Each row has a name. Each question is about the rows just above it. Places in a row count from 0.

[ 90 128 125 173 108  89]  tar
[ 87 113  88 129  92  84]  sug
[ 90 128 125 173 108 145]  fur
Where does [ 90 128 125 173 108 144] differ from fur, and what was there? : 5, [145]
Which row holds [ 90 128 125 173 108  89]? : tar
One entry of sug was changed: [ 87 113  88 129  92  83]. Where, and from what? : 5, [84]
Changed sug: [ 87 113  87 129  92  84]. Place and old value: : 2, [88]
One entry of fur was changed: [ 91 128 125 173 108 145]. Where, and from what? : 0, [90]
Where do [ 90 128 125 173 108 145] appear? : fur

[122 113 114 120] -> nokop
[209 122 114 156] -> lef
[209 122 136  98] -> sug
Whose row is [209 122 114 156]? : lef
The next entry after [122 114]: : [156]

[150  91 136 102 136] -> kas
[197 111 134 137 133] -> fur
[119 111 138 100 196] -> lef
[196 107 147 138 125] -> Soro
[115 105 142 135 148] -> zeme
One entry of lef was changed: [120 111 138 100 196]. Where, and from what? : 0, [119]
Changed lef: [118 111 138 100 196]. Place and old value: : 0, [119]
Which value is in both lef and fur? : [111]
The next entry after [197 111]: : [134]

[107 137 169 150  81 152  95  81 138 142 134 148  80 101] -> lef
[158 123  79  95 158 123 165 219 122 115 148  99 132 137] -> Soro
[165 219 133 115 110 149 134 179 133 128 158 117  97 110] -> nokop
[136 133 122 118 104 152 130 173 133 131 158 119 113 107] -> Sal
[107 136 170 168  87 144  97  69  96 141 125 150 134 108] -> fur
Whose row is [158 123  79  95 158 123 165 219 122 115 148  99 132 137]? : Soro
What is the next entry after [137 169]? : [150]
Shared by lef and nokop: : [134]
Give the next entry after [165 219 122 115]. : [148]
Where does [165 219 133 115 110 149 134 179 132 128 158 117  97 110] differ from nokop, and what was there? : 8, [133]
Where do [107 137 169 150  81 152  95  81 138 142 134 148  80 101] appear? : lef

[ 83 117 195  67  60  87 154 152  69 145 114 123  65  77 103 185] = fur
[132 165 119 162  93 145  64 114  69 152 145  65 123 118 137 196] = nokop
[197  82 113 171 115 177  78 100 187  57 150 115 108 168  69  88] = zeme
[ 57  73 180  57  90  80 167 112  65 139 156 125  67  78 102 199] = Zim
[140 142 146 186 169  80 172  76 130 113 106 102 167  83  78 175] = Gika
[150  67  92  57  65 116  60 169 189 105 164 145 182 196 133 135] = Soro
[136 190 170  89 107  80 120 189 162  65  89  81 124  66 138 164] = Kop
One entry of Gika was changed: [140 141 146 186 169  80 172  76 130 113 106 102 167  83  78 175]. Where, and from what? : 1, [142]
Give the next entry after [114  69 152 145  65 123]. : [118]
Where does [197  82 113 171 115 177  78 100 187  57 150 115 107 168  69  88] differ from zeme, and what was there? : 12, [108]
Which value is in both fur and Gika? : [83]
One entry of zeme was changed: [197  82 113 171 115 177  78 101 187  57 150 115 108 168  69  88]. Where, and from what? : 7, [100]

[132  91 102  86 133  68 116  54 120  71  75  92 112 114 113 127 138  99] -> Gika
[145 149 151 148 144 150 153 145 142 149 150 144 144 146 145 147 146 149] -> Sal
[168  93 126  74 167  46  52 116 141  58  70  83 129 125 114 167 180 110] -> Kop
[160  91 120  78 158  52  55 118 132  58  71  84 122 122 116 154 169 108] -> Soro
[161  93 121  78 161  51  54 116 136  60  71  85 125 124 115 160 172 107] -> kas
[175  92 131  73 171  44  52 116 139  53  70  80 128 126 113 171 184 113] -> tar
[ 92 136  56 133 144 112  61 169 196 152  76 173 159 153 196 111 149  88] -> sug
[ 85 148 116 162  90 184 177 131 119 182 164 163 125 123 133  87  79 133] -> nokop
The next entry after [171  44]: : [52]
What is the next entry after [ 54 116]? : [136]

[113 150 147 108 163 174 163 169 117 113 145 111 122 146 149 127 146 146
 137 143 111] -> Sal
[126 136  96 120 114 127 100 105 103  96 156 106 135 161 149 140 154 127
 161 127  98] -> Zim
[146 147 115 138 140 115 108 117 113 102 158 106 122 155 153 116 155 151
 152 144 102] -> Soro
[118 107 144 151 158 114 121 129 130 119 155 123 113 150 147 108 163 174
 163 172 129] -> zeme
[152 148 144 151 158 114 121 129 130 119 155 123 113 150 147 108 163 156
 165 150 120] -> sug
[171 164 191 165 182 104 157 160 159 152 140 140  94 130 144  79 145 163
 146 161 151] -> tar
[119 135  94 108 105 139 113 111 113 118 151 122 146 136 147 149 157 113
 150 111 115] -> Kop
[174 167 131 167 179 111 153 156 152 155 123 135  92 122 142  83 130 165
 134 163 150] -> lef
Which row holds [113 150 147 108 163 174 163 169 117 113 145 111 122 146 149 127 146 146
 137 143 111]? : Sal
The next entry after [113 150 147 108 163 174 163 172]: : [129]
Whose row is [174 167 131 167 179 111 153 156 152 155 123 135  92 122 142  83 130 165
 134 163 150]? : lef
Give the next entry after [113 118]. : [151]
The row with [152 148 144 151 158 114 121 129 130 119 155 123 113 150 147 108 163 156
 165 150 120] is : sug

[ 85 122 117 128 143 127 124 147  92 108 143 137 128 129 101 112 149  99
 130 168 189 127 134 136 119 202 147 161 114 124 160 143 133 125  93 139
 145 160 108 116 136 170 119 102] = kas
[163  96 117 138 143 105 119 124 177 141 145 121 171 147 141 136 160 162
 135 112  61 116 151 117 114  79 114 162 121 124 156 142 133 120  92 139
 143 168 112 112 138 166 123 108] = Soro
[163  96 117 138 143 105 119 124 177 141 145 121 171 147 141 136 160 162
 135 112  61 116 151 117 114  79 114 162 121 124 156 142 133 120  92 139
 143 168 112 112 138 166 123 136] = fur
[163  96 117 138 143 105 119 124 177 108 145 121 171 147 141 160 136 162
 130 112  61 116 151 117 114  79 114 162 121 124 156 142 133 120  92 139
 143 168 112 112 138 166 123 108] = lef
Whose row is [163  96 117 138 143 105 119 124 177 141 145 121 171 147 141 136 160 162
 135 112  61 116 151 117 114  79 114 162 121 124 156 142 133 120  92 139
 143 168 112 112 138 166 123 136]? : fur
Changed Soro: [163  96 117 138 143 105 119 124 177 141 145 121 171 147 141 135 160 162
 135 112  61 116 151 117 114  79 114 162 121 124 156 142 133 120  92 139
 143 168 112 112 138 166 123 108]. Place and old value: : 15, [136]
One entry of lef was changed: [162  96 117 138 143 105 119 124 177 108 145 121 171 147 141 160 136 162
 130 112  61 116 151 117 114  79 114 162 121 124 156 142 133 120  92 139
 143 168 112 112 138 166 123 108]. Where, and from what? : 0, [163]
Where does [163  96 117 138 143 105 119 124 177 141 145 121 171 147 141 136 160 162
 135 112  61 116 151 117 114  79 114 162 121 124 156 142 133 120  92 139
 143 167 112 112 138 166 123 108] differ from Soro, and what was there? : 37, [168]
What is the next entry after [127 134 136 119 202 147]? : [161]

[ 46  78 160 106 124 138 163 129  64  77 129 114 187  77 114 112 107 131
  89  95 139  67 153 111] = sug
[109 113 121  73 110 126 111  93  98 118 158 144 187  77  88  67 123 117
 157  66 171 112 135 114] = nokop
[ 46  78 160 106 124 138 163 129  64  77 129 114 187  77 114 112 107 131
  89  95 139  67 128  87] = Soro
[109 113 121  73 110 126  82  93  98 118 158 144 183 104  88  67 123 117
 157  66 171 112 135 114] = fur
[ 90 114 170 134 174 164 149 161  92 135 170 142 167 115 154 131 145 166
 133 126 146 120 183 139] = lef
[172 141  86  78  96 121  98  82 163 148 153 165 136 118  83  82 166  93
 153  96 163 154 117 122] = kas
[124  78 160 106  46 132 111  75 182 169 125 144  97 172 125 135 150  74
  69 140 130 183 108 153] = Sal
Whose row is [ 46  78 160 106 124 138 163 129  64  77 129 114 187  77 114 112 107 131
  89  95 139  67 128  87]? : Soro
The next entry after [125 135]: : [150]
Where does [109 114 121  73 110 126  82  93  98 118 158 144 183 104  88  67 123 117
 157  66 171 112 135 114] differ from fur, and what was there? : 1, [113]

[103  87 102  74] = Gika
[185  93 106 103] = sug
[120  75 149 186] = zeme
[ 76  74 185  97] = Zim
[ 75  73  83 132] = kas
Changed Gika: [103  87 101  74]. Place and old value: : 2, [102]
Give the next entry after [ 74 185]. : [97]
Shared by Zim and sug: : [185]
Shared by kas and zeme: : [75]
The one value in Zim and Gika: : [74]
The next entry after [76 74]: : [185]

[120 134 119 150 149 209 154 131] = lef
[119 146 161 211 163 156 146 112] = tar
[131 136 119 147 131 181 211 161] = zeme
[160 156 172 146 151 150 148 113] = Kop
[177 153 138 148 124 146 151 136] = Gika
[121 154 172 208 151 150 148 113] = nokop
What is the next entry after [208 151 150 148]? : [113]
The next entry after [163 156]: : [146]
[121 154 172 208 151 150 148 113] is in which row? : nokop

[143 160 132 126 143  83]  Soro
[ 70  45 158 101 149  79]  Kop
[157 185 146 137  97 146]  Gika
[123 132 116 113  99 120]  nokop
[ 70  45  92 101 149  79]  lef
[117 127 115 112 103 126]  Sal
[ 71 165 164 136 142  52]  zeme
[151 103 100 114 102 157]  Zim
[143 160 132 126  97 138]  fur
[ 70 168 166 136 141  49]  kas
[ 69  42  91 100 150  77]  sug
The next entry after [42 91]: : [100]
One entry of Gika was changed: [157 185 145 137  97 146]. Where, and from what? : 2, [146]
Shared by Soro and Sal: : [126]

[ 97 131 167  66 118 101 151 118 115 129 129] = kas
[127 145  69 188 127 132 121 112 145 127 126] = nokop
[ 97 131  66 118 167 131 100 123 128 131 159] = sug
[119 151 122  38 100 116 151 129 115 118 131] = fur
Whose row is [127 145  69 188 127 132 121 112 145 127 126]? : nokop
Give the next entry after [151 129 115 118]. : [131]
The next entry after [ 97 131 167  66 118]: : [101]
Where does [119 151 122  38 100 116 151 128 115 118 131] differ from fur, and what was there? : 7, [129]
The next entry after [145 127]: : [126]
One entry of fur was changed: [119 151 122  38 100 116 151 129 115 119 131]. Where, and from what? : 9, [118]
The next entry after [127 145]: : [69]

[ 73 128 126 127 122 150 116 123 125 136 144 115] : fur
[128 130 122 133 139 119 168 129 122 138 133 160] : Gika
[ 84 126 117 132 115 122 143 102 138 123 127  95] : kas
[199 131 127 127 138 137 111 121 113 127 118 169] : zeme
[130 123 144 134 135 120 147 122 124 124 121 132] : Kop
[ 73 128 126 127 122 150 116 123 128 136 144 115] : Zim
Which value is in both zeme and Zim? : [127]
Whose row is [ 73 128 126 127 122 150 116 123 125 136 144 115]? : fur
Where does [129 130 122 133 139 119 168 129 122 138 133 160] differ from Gika, and what was there? : 0, [128]

[137 133 127 133 132]  Zim
[116 132 142 155 172]  sug
[122 133 130 137 151]  zeme
[141 124 122 132 127]  Kop
[131 127 133 132  61]  lef
[122 133 130 127 126]  fur
[131 143 133 134 137]  Soro
The row with [122 133 130 127 126] is : fur
One entry of Kop was changed: [141 124 122 132 128]. Where, and from what? : 4, [127]
Changed Kop: [141 124 122 132 126]. Place and old value: : 4, [127]
The next entry after [133 127]: : [133]

[134 111 139 102 164 134 111 136 102 118] = kas
[155 147 148 165 164 134 136 111 102 118] = Zim
[191 147 114 104 181 135 100 132  77  81] = Kop
The row with [134 111 139 102 164 134 111 136 102 118] is : kas
The next entry after [134 136 111 102]: : [118]
What is the next entry after [111 136 102]? : [118]
The next entry after [134 136]: : [111]
What is the next entry after [155 147 148 165 164 134 136]? : [111]
What is the next entry after [165 164 134 136 111 102]? : [118]
The next entry after [147 148 165 164 134 136]: : [111]

[114  99 111 115 125 137 152 148 147 108 162 144 122 117 134 120 115 154
 144 153 133 124 121 116 133 138 117 117 106 127 135 128 130 134 120 121
 152 144  99 174 139 149  84  99 119 152 160] = lef
[114  99 111 115 125 137 152 148 147 108 162 144 122 117 134 120 115 154
 144 153 147 124 121 116 133 138 117 117 106 127 135 128 153 134 120 124
 116 135 131 155 158 137 138 125 130 149 102] = sug
[114  99 111 115 125 137 152 148 147 108 162 144 122 117 134 153 115 154
 144 153 147 124 121 116 133 138 117 117 106 127 135 128 130 134 120 121
 152 144  99 174 139 149  84  99 119 120 160] = Gika
Changed sug: [114  99 111 115 125 137 152 148 147 108 162 144 122 117 134 120 115 154
 144 153 147 124 121 116 133 138 117 117 106 127 135 128 153 134 120 124
 116 135 131 155 158 137 138 126 130 149 102]. Place and old value: : 43, [125]
[114  99 111 115 125 137 152 148 147 108 162 144 122 117 134 153 115 154
 144 153 147 124 121 116 133 138 117 117 106 127 135 128 130 134 120 121
 152 144  99 174 139 149  84  99 119 120 160] is in which row? : Gika
Where does [114  99 111 115 125 137 152 148 147 108 162 144 122 117 134 120 115 154
 144 153 133 124 121 116 133 137 117 117 106 127 135 128 130 134 120 121
 152 144  99 174 139 149  84  99 119 152 160] differ from lef, and what was there? : 25, [138]
One entry of Gika was changed: [114  99 111 115 125 137 152 148 147 108 162 144 122 117 134 153 116 154
 144 153 147 124 121 116 133 138 117 117 106 127 135 128 130 134 120 121
 152 144  99 174 139 149  84  99 119 120 160]. Where, and from what? : 16, [115]

[143 161 150 151 169 122 120] : Gika
[141 125 124 124 125 150 184] : tar
[138 166 153 158 170 140 120] : lef
[144 123 122 122 122 123 161] : fur
[143 124 121 122 125 124 127] : Kop
[140 178 160 166 184 120 121] : Sal
[139 153 143 146 160 121 120] : nokop
[139 144 137 140 144 175 121] : zeme
[140 146 141 141 151 123 120] : kas
[139 153 147 149 154 198 120] : sug
[143 141 135 136 144 122 120] : Zim
Changed Kop: [143 124 121 122 124 124 127]. Place and old value: : 4, [125]
The next entry after [149 154 198]: : [120]
Changed sug: [139 153 146 149 154 198 120]. Place and old value: : 2, [147]
Where does [143 161 149 151 169 122 120] differ from Gika, and what was there? : 2, [150]

[113 130 131 143  63] : nokop
[113 130 130 134  90] : fur
[169 139 154 133 184] : Zim
Where do [113 130 130 134  90] appear? : fur
Whose row is [113 130 131 143  63]? : nokop
Where does [169 139 155 133 184] differ from Zim, and what was there? : 2, [154]

[135 110 121 116 122 146 133 120 119 130 118 128 125 129] -> Soro
[117 133 138 168 116 148 125 100 121 139  95 124 104 125] -> nokop
[145 121 122 111 125 191 123 170 125 142 116 141 133 135] -> Gika
[117 133 138 168 116 148 125 100 121 139  95 124 125 125] -> zeme
[116  67  98 155 101 112 116 106 144  56  78 117 154 128] -> Zim
[124 120 133 122 126 131 133 125 119 128 129 111 142 122] -> Sal
[148 131 150 126 129 120 134 148 129 127 146 130 119 134] -> fur
[ 86 123  63  54  89  55 114  95  59 112  91  77 135 124] -> tar
Whose row is [117 133 138 168 116 148 125 100 121 139  95 124 104 125]? : nokop
[117 133 138 168 116 148 125 100 121 139  95 124 125 125] is in which row? : zeme
The one value in Zim and tar: : [112]
Shared by Soro and tar: : [135]

[125 161 193 130 103  59 113] : Zim
[140 183 193  59 103 130  82] : tar
[187 181 102  88 140  82  75] : lef
[117  74 172  66  83 152 174] : fur
Give the next entry after [193 130 103  59]. : [113]
One entry of lef was changed: [187 180 102  88 140  82  75]. Where, and from what? : 1, [181]
What is the next entry after [183 193  59 103 130]? : [82]
Whose row is [125 161 193 130 103  59 113]? : Zim

[131  83  99 164 120 149 110 161 129 119 115 114 106 131 105 114 156 143
 176 121 106 145 182  76 116 129 110 108 131 145  96  82 154 153 124 111
  61 110 101  60 139  83 140 108  92 109 141 123 147] = zeme
[127 149 151 139 120 105 138 123 116 125 136 136 140 132 149 118 126 151
 112 130 137 108 107 123 119 123 132 127 119 119 133 160 115 108 120 136
 161 123 118 142 123 131 120 132 126 125  98 132 120] = tar
[179 124 122 142 141 174 148 130  93 128 123 155  96 110 165 151 130 147
 139 112 143 105 137 155 123 153 113 124 161 130 164 147 147 143 131 111
 112 102  59 122 121  91 108 152 113 141 162 144 117] = fur
[131  83  99 164 120 149 110 161 129 184 115  94 106 131 105 114 156 143
 176 121 106 145 182  76 116 129 110 122 151 145  96  82 154 153 124 111
  61 110 101 136 139  83 140 108  92 145 141 123 108] = sug
[ 61 126 132 130 107 139 138 122 139 122 122 130 119 116 142 129 131 139
 128 130 141 112 129 135 119 135 119 129 140 115 138 147 137 145 138 142
 128 133 111 113 122 115 108 133 145 137 139 118 134] = kas
Where do [131  83  99 164 120 149 110 161 129 184 115  94 106 131 105 114 156 143
 176 121 106 145 182  76 116 129 110 122 151 145  96  82 154 153 124 111
  61 110 101 136 139  83 140 108  92 145 141 123 108] appear? : sug
The row with [127 149 151 139 120 105 138 123 116 125 136 136 140 132 149 118 126 151
 112 130 137 108 107 123 119 123 132 127 119 119 133 160 115 108 120 136
 161 123 118 142 123 131 120 132 126 125  98 132 120] is : tar
Which row holds [ 61 126 132 130 107 139 138 122 139 122 122 130 119 116 142 129 131 139
 128 130 141 112 129 135 119 135 119 129 140 115 138 147 137 145 138 142
 128 133 111 113 122 115 108 133 145 137 139 118 134]? : kas
One entry of sug was changed: [131  83  99 164 121 149 110 161 129 184 115  94 106 131 105 114 156 143
 176 121 106 145 182  76 116 129 110 122 151 145  96  82 154 153 124 111
  61 110 101 136 139  83 140 108  92 145 141 123 108]. Where, and from what? : 4, [120]

